Each row below holds a small network's activations on one input, seen along a few directions.
Each table varies a few parts of the input and shows all the possible inputs, shuffled.
Descriptions start from the smaller parts, as in this example, which fits no table here: one of 3 separate values, together with either a single point or one of 9 places around a ring or (one of 4 places along a line, together with one of 5 places around a ring).
Shared parts are said once, and a part with two or three values counts as separate values.

Other details of the inputs shift rows strongly along two fixed directions, in all tables alike. That doesn't count.

A family of inputs:
r1: -13,-7,-52,4,-32,1,19,10,20,-39,-17,-13,13,23
r2: 23,38,7,1,0,-23,25,-17,-84,39,11,69,-74,-10
r3: -26,12,-43,2,-8,16,-8,17,19,-20,-18,-9,45,6
r4: -27,-7,-39,9,-27,-4,28,0,9,-40,-14,-13,7,34
r5: 35,3,58,4,13,-5,-23,-9,7,35,26,17,-16,-27
r6: -22,-7,-84,-4,-35,-6,35,23,-10,-55,-31,-14,-1,29
r7: 35,44,17,8,-12,-26,12,-7,-62,33,21,79,-75,-23
r8: 30,-6,16,-10,17,4,-1,-11,-26,38,13,17,-21,-9
r9: -21,-15,-45,2,-23,-1,22,17,5,-42,-23,-20,6,25
r10: 12,-64,54,-15,45,36,-33,-25,68,18,14,-66,69,0
r11: 27,-5,-8,-17,10,1,6,-2,-37,27,2,19,-24,-10
r12: 43,-11,45,-7,22,7,-23,-14,4,42,30,16,-6,-25
r13: -26,-44,-7,8,-5,18,0,-10,66,-33,-7,-57,57,33
r14: -31,-18,2,-8,31,27,-20,5,22,0,-16,-38,65,11
r15: 57,-8,66,-6,21,3,-41,-11,27,46,34,6,2,-44
r16: -33,-13,-53,-7,-20,-10,25,28,-13,-52,-37,-30,-1,24
r17: -68,2,-47,9,-23,-24,50,15,-37,-60,-41,-24,-16,46
r18: 21,-42,30,-3,10,27,-34,-12,86,-3,13,-42,59,-3
r19: -2,-33,37,12,6,21,-21,-20,79,-10,17,-40,52,13
r20: -43,3,-56,-9,5,12,9,19,-24,-18,-32,-15,30,21
r21: 15,-32,-2,-2,-6,21,-17,-11,70,-13,6,-36,48,7
r22: -24,-40,32,-3,22,12,-11,-12,37,-10,-7,-61,39,17
r23: -37,-41,39,13,12,12,-8,-18,70,-29,2,-76,58,31
r24: -1,34,-46,-5,-25,-36,35,31,-83,-12,-19,45,-70,-8
r25: 17,38,-2,-25,15,17,-27,-8,7,52,6,15,-21,-32
r26: -54,14,-53,21,-43,-25,37,17,-5,-73,-32,-14,-11,37
r27: 14,-46,55,-2,24,32,-31,-35,78,16,23,-49,60,8
r28: 23,23,44,2,29,7,-46,2,2,44,17,20,21,-46
r29: 10,41,27,-21,23,10,-38,-3,7,49,5,6,-21,-48
r30: 51,4,42,-1,5,-4,-33,-2,17,30,24,20,-8,-43
r31: -51,-18,-26,-1,10,25,-5,14,34,-32,-28,-48,70,21
r32: 29,-6,47,-8,28,-2,-18,-8,-16,40,17,3,-14,-23
r33: -46,8,-67,16,-42,-16,48,9,-14,-62,-29,-4,-12,50
r34: 38,-6,12,-11,8,1,-3,0,-22,29,12,23,-21,-25
r35: 30,-11,79,3,36,6,-19,-37,4,53,36,11,-7,-15
r36: 31,-4,44,-4,18,2,-12,-14,-6,36,22,22,-15,-17
r37: -38,9,-24,-4,7,6,-9,22,2,-24,-24,-23,39,1
r38: 44,50,-25,-3,-27,-26,17,18,-72,20,9,86,-78,-33
r39: -49,-29,-8,13,-12,2,8,4,53,-57,-16,-66,41,37
r40: 8,3,44,-1,21,-9,-3,-13,-28,28,14,11,-27,-13
r41: 7,-35,39,8,8,22,-29,-18,85,-5,17,-44,56,6
r42: -4,-28,43,13,4,16,-19,-23,80,-10,19,-42,50,17
r43: -5,35,-86,-4,-37,-28,54,29,-95,-20,-26,58,-74,11
r44: 42,-2,52,0,13,-4,-29,-7,11,35,25,11,-10,-33
r45: 28,0,38,3,14,1,-10,-23,-2,36,30,23,-15,-8
r46: 34,11,43,7,1,-9,-24,-6,10,26,24,24,-16,-31
r47: -37,4,-74,8,-44,-21,32,33,-7,-69,-39,-19,-8,24
r48: -3,38,-13,16,-28,-37,26,9,-56,-9,-4,46,-63,0
r49: 12,7,19,2,5,-7,6,-7,-24,19,16,25,-29,-6
r50: 41,-4,9,-12,9,5,-5,-7,-9,29,15,24,-17,-17
r51: 32,27,54,4,29,11,-56,4,19,46,27,21,25,-49
r52: 24,36,-30,6,-27,-22,20,7,-41,5,5,56,-53,-12
r53: -29,0,-50,12,-37,-7,28,5,14,-49,-17,-10,5,35
r54: 44,28,17,-11,12,-13,12,-14,-74,54,19,66,-64,-28
r55: 26,21,22,-7,28,15,-31,-6,-11,51,18,32,18,-30
r56: -31,-23,-23,-3,0,4,24,4,-11,-25,-21,-27,7,31
r57: 33,14,53,-3,39,17,-50,-3,14,55,31,22,31,-44
r58: -39,-10,-30,3,-17,-11,21,15,-5,-44,-26,-28,1,28
r59: 15,5,43,5,9,-5,0,-21,-7,28,23,22,-20,-6
r60: 23,-8,25,-11,21,-8,-9,1,-30,29,4,10,-24,-24
r61: -38,10,-57,18,-42,-14,38,4,2,-59,-21,-4,-6,41
r62: -38,14,-55,4,-15,5,-1,29,5,-38,-27,-6,38,10
r63: -17,43,-43,4,-29,-40,45,25,-87,-19,-16,48,-77,4
r64: -2,48,-32,11,-37,-39,27,22,-58,-17,-5,52,-65,-6
r65: 33,-13,76,-3,39,9,-20,-31,1,55,36,7,-5,-21
r66: 0,25,-47,-12,-13,-23,41,23,-93,-1,-18,47,-69,0
r67: -47,-33,-15,12,-10,10,21,-13,47,-46,-13,-56,42,53
r68: -28,-9,-39,6,-23,-6,24,12,1,-43,-21,-15,0,25
r69: 34,2,-2,-6,-3,-4,-3,7,-14,17,7,25,-22,-21
r70: 57,-8,54,-5,17,14,-31,-25,28,49,40,17,5,-30
r71: -40,18,-40,-20,3,22,-9,8,26,-9,-29,-35,10,-1
r72: -48,-25,4,-1,30,24,-23,8,38,-18,-25,-65,82,13
r73: -18,-29,12,8,0,13,0,-12,49,-23,2,-39,35,24
r74: -52,18,-95,0,-27,3,25,33,-21,-50,-41,1,21,27
r75: 10,7,14,0,11,-3,13,-14,-35,28,8,23,-31,2
Each input here is: one of 3 separate values, together with either a single point or (one of 4 places along a line, together with either a single point or one of 5 places along a line).
Question: Changing only the choice among 3 separate values turns r7 into r33. The same change can be made to r10. Which row results?
Answer: r11
Question: Changing only the choice among 3 separate values turns r68 into r13. The same change can be made to r65. Which row results?
Answer: r75
Question: Which other rows does r38 become when the place on the line of 5 takes its other values? List them by row number.
Answer: r18, r19, r41, r42
Question: Which other rows does r59 become when the choice among 3 separate values takes its other values? List them by row number.
Answer: r23, r67
Question: Which other rows does r58 become when the choice among 3 separate values takes its other values? List them by row number.
Answer: r27, r36

A family of inputs:
r76: -29,4,-20,-3,9,3,14,10,-23,-9,-18,-11,7,8
r77: 64,20,24,7,-15,-35,4,1,-54,33,29,72,-74,-36
r78: 35,3,22,-4,-5,-14,7,-10,-13,21,16,21,-54,-16
r79: -30,12,77,31,13,-1,-37,-14,54,-1,16,-33,38,-8
r80: -37,-28,-1,-3,19,16,-8,5,32,-27,-21,-60,54,21
r81: -60,-9,-96,5,-36,-1,38,34,4,-80,-47,-29,32,46
r82: -42,-26,-8,-9,20,20,-16,15,32,-28,-29,-64,58,8
r83: -27,34,-67,-11,-12,9,14,13,-23,-13,-26,9,-10,11
r84: -11,13,-38,-6,-23,-6,29,2,-20,-16,-11,11,-35,16
r85: 15,10,-22,-1,-18,-13,10,15,-28,-7,-1,29,-19,-7
r86: 55,-14,64,-1,24,11,-37,-12,34,40,34,9,14,-38
r87: 11,27,-32,-2,-33,-31,37,2,-55,-7,-5,39,-76,4
r88: -40,-33,-4,12,-1,5,27,-14,13,-33,-10,-37,18,49
r89: -23,-14,-31,-9,-8,7,1,12,36,-31,-24,-46,23,10
r90: -20,-12,-9,0,-1,-14,18,13,-25,-24,-21,-15,-15,12
r91: -16,-31,-11,15,-19,5,19,-11,30,-35,1,-18,24,43
r92: -2,-15,-8,-5,5,15,-26,17,38,-13,-8,-32,49,-10
r93: 13,-38,68,-6,37,18,-35,-13,39,24,15,-42,40,-16
r94: -11,-21,-24,0,-10,3,-5,19,29,-33,-14,-32,39,5
r95: 8,-34,64,-1,30,15,-19,-27,36,25,22,-27,35,-3
r96: 3,9,-7,-17,8,8,-20,10,18,9,-9,-10,6,-22
r97: 10,-8,13,-5,-4,1,-1,-11,24,8,6,-13,-7,-1
r98: -32,29,-74,-5,-24,-2,34,14,-30,-26,-30,13,-20,17
r99: -22,-46,48,-7,47,40,-51,-10,78,11,0,-80,95,2
r100: 4,0,-1,-12,5,7,-13,-2,21,9,0,-13,6,-9
r101: -39,-43,19,8,15,21,2,-22,46,-22,-4,-60,61,42
r102: -35,-42,10,-4,20,18,-17,7,47,-25,-18,-80,67,19
r103: -45,24,-113,-5,-63,-36,68,41,-67,-73,-54,12,-68,32
r104: 66,32,35,-5,10,-11,-28,3,-40,64,36,76,-40,-56
r105: -23,-20,12,5,18,17,0,-13,21,-4,-4,-35,40,23
r106: -46,-45,-5,7,0,1,26,-9,28,-45,-18,-59,29,51
r107: 11,-13,44,-2,28,11,-15,-16,6,27,19,-7,15,-11
r108: 3,45,-45,-12,-20,-18,19,12,-54,6,-10,48,-51,-12
r109: -7,26,-61,-3,-19,-11,10,36,-42,-20,-22,34,-16,-8
r110: -56,-16,-89,12,-47,-13,51,26,0,-87,-44,-28,18,56
r111: 65,25,47,-1,7,-15,-2,-27,-33,63,40,64,-74,-35
r112: -23,21,-68,-6,-31,-14,38,22,-32,-33,-31,6,-36,14
r113: 63,-27,83,10,20,7,-28,-30,41,44,49,4,9,-22
r114: 18,9,-18,4,-24,-19,15,12,-31,-7,1,29,-27,-1
r115: 40,18,31,-6,15,6,-15,-25,-3,51,27,37,-22,-21
r116: -9,55,38,23,-19,-17,-22,-4,12,10,17,23,-24,-25
r117: -73,29,-47,37,-50,-24,20,28,20,-84,-31,-21,20,33
r118: 4,49,-64,0,-19,-10,15,25,-64,0,-11,67,-29,-8
r119: 14,-22,75,-4,53,32,-46,-32,42,51,31,-23,50,-14
r120: 60,37,38,-12,10,-4,-13,-16,-34,70,34,68,-60,-45
r121: 53,39,10,5,-4,-15,1,-5,-58,48,30,90,-47,-32
r122: 27,-53,108,4,45,16,-37,-43,59,40,36,-44,37,-8
r123: 24,22,7,-2,0,-1,8,-19,-23,30,17,40,-44,-4
r124: 54,50,24,-19,16,2,-28,-5,-39,77,29,69,-52,-57
r125: 9,-11,0,4,-3,5,-4,-1,15,-3,6,4,18,3
r126: 17,31,-37,10,-27,-21,33,6,-63,-2,6,64,-51,5
r127: -7,29,-60,-2,-19,-8,12,31,-43,-16,-19,41,-13,-3
r128: -33,-40,41,-5,47,50,-44,-22,74,9,3,-72,102,15
r129: 33,-42,100,2,48,23,-41,-32,50,48,36,-35,39,-15
r130: 17,33,-7,-19,4,2,-19,9,-20,33,3,32,-26,-33
r131: 55,-24,76,11,20,7,-23,-33,39,40,49,12,9,-18
r132: 66,28,23,2,-9,-29,-4,6,-56,40,27,75,-65,-44
r133: -33,-34,4,0,17,14,0,0,30,-29,-17,-62,46,26
r134: 6,22,-33,3,-12,-4,7,9,-31,0,1,41,-8,-2
r135: -52,25,-118,-8,-57,-36,63,45,-63,-76,-60,9,-56,28
r136: -61,-22,-35,-4,15,19,-3,12,24,-38,-36,-59,63,29
r137: -41,-51,-2,5,0,-3,18,2,31,-51,-24,-71,25,42
r138: 66,29,50,2,7,-9,-1,-34,-32,69,44,69,-68,-28
Question: Describe the family of inputs behind these rows.
Answer: one of 3 separate values, together with either a single point or (one of 4 places along a line, together with one of 5 places along a line)
Question: Which other rows does r136 become when the choice among 3 separate values takes its other values? List them by row number.
Answer: r124, r127
Question: A walk changes only the place on the line of 5. It starts at r111 and steps to r84. List the rest of the walk in order.
Answer: r120, r108, r124

A family of inputs:
r139: -24,9,-51,1,-22,10,-6,21,35,-39,-19,-24,41,2
r140: -27,53,-34,12,-31,-40,39,20,-79,-23,-16,52,-76,3
r141: -24,2,-64,-14,-13,7,1,27,8,-34,-29,-22,37,9
r142: 57,5,45,-23,38,13,-35,-9,-10,66,28,34,-5,-53
r143: -13,-15,44,14,12,16,-29,-16,52,0,9,-35,42,2
r144: -17,-28,45,3,27,13,-18,-20,31,2,8,-45,31,11
r145: 49,44,-13,-26,10,1,-11,14,-66,60,8,77,-55,-52
r146: 16,-36,34,6,6,10,1,-32,40,9,24,-19,20,20
r147: -6,47,-58,2,-26,-27,27,31,-80,-9,-22,64,-66,-10
r148: -37,-16,-34,-1,-4,7,9,9,14,-32,-25,-35,32,23
r149: -25,-10,-35,21,-40,-13,37,-5,13,-52,-11,-6,-6,42
r150: 8,-22,28,-5,24,26,-40,-6,60,21,9,-39,57,-8
r151: 50,19,74,7,22,5,-40,-13,12,62,40,36,-4,-50
r152: 30,45,9,-4,11,-26,3,0,-82,45,9,63,-65,-29
r153: -17,-42,-24,-1,-10,3,36,-9,10,-33,-9,-28,11,47
r154: 43,-1,70,-14,43,0,-25,-18,-22,67,32,21,-12,-37
r155: 35,19,64,3,24,-4,-27,-14,-9,54,31,32,-18,-35
r156: -57,-10,-17,9,-9,-3,23,4,12,-47,-25,-43,12,35
r157: 47,-56,51,13,-26,-18,20,-35,59,-16,31,-25,-30,23
r158: -21,17,-66,-4,-24,6,4,29,5,-29,-30,-6,17,4
r159: -36,8,-63,2,-21,3,10,26,6,-48,-32,-19,23,21
r160: -19,27,-42,-10,-6,-28,50,20,-114,-6,-24,44,-80,5
r161: 20,-38,57,11,8,18,-9,-34,64,10,37,-22,25,16
r162: -43,-20,-46,-10,-2,3,16,13,-13,-35,-36,-36,28,29
r163: 12,-1,26,9,7,17,-37,0,53,10,12,-16,42,-18
Question: Describe the family of inputs behind these rows.
Answer: either a single point or (one of 4 places along a line, together with either a single point or one of 5 places along a line)
Question: Which other rows does r156 become when the place on the line of 5 takes its other values? List them by row number.
Answer: r147, r155, r158, r159
Question: Which other rows does r141 become when the place on the line of 4 takes its other values? List them by row number.
Answer: r139, r145, r158
Question: Which other rows does r139 become when the place on the line of 5 takes its other values? List them by row number.
Answer: r140, r143, r151, r163
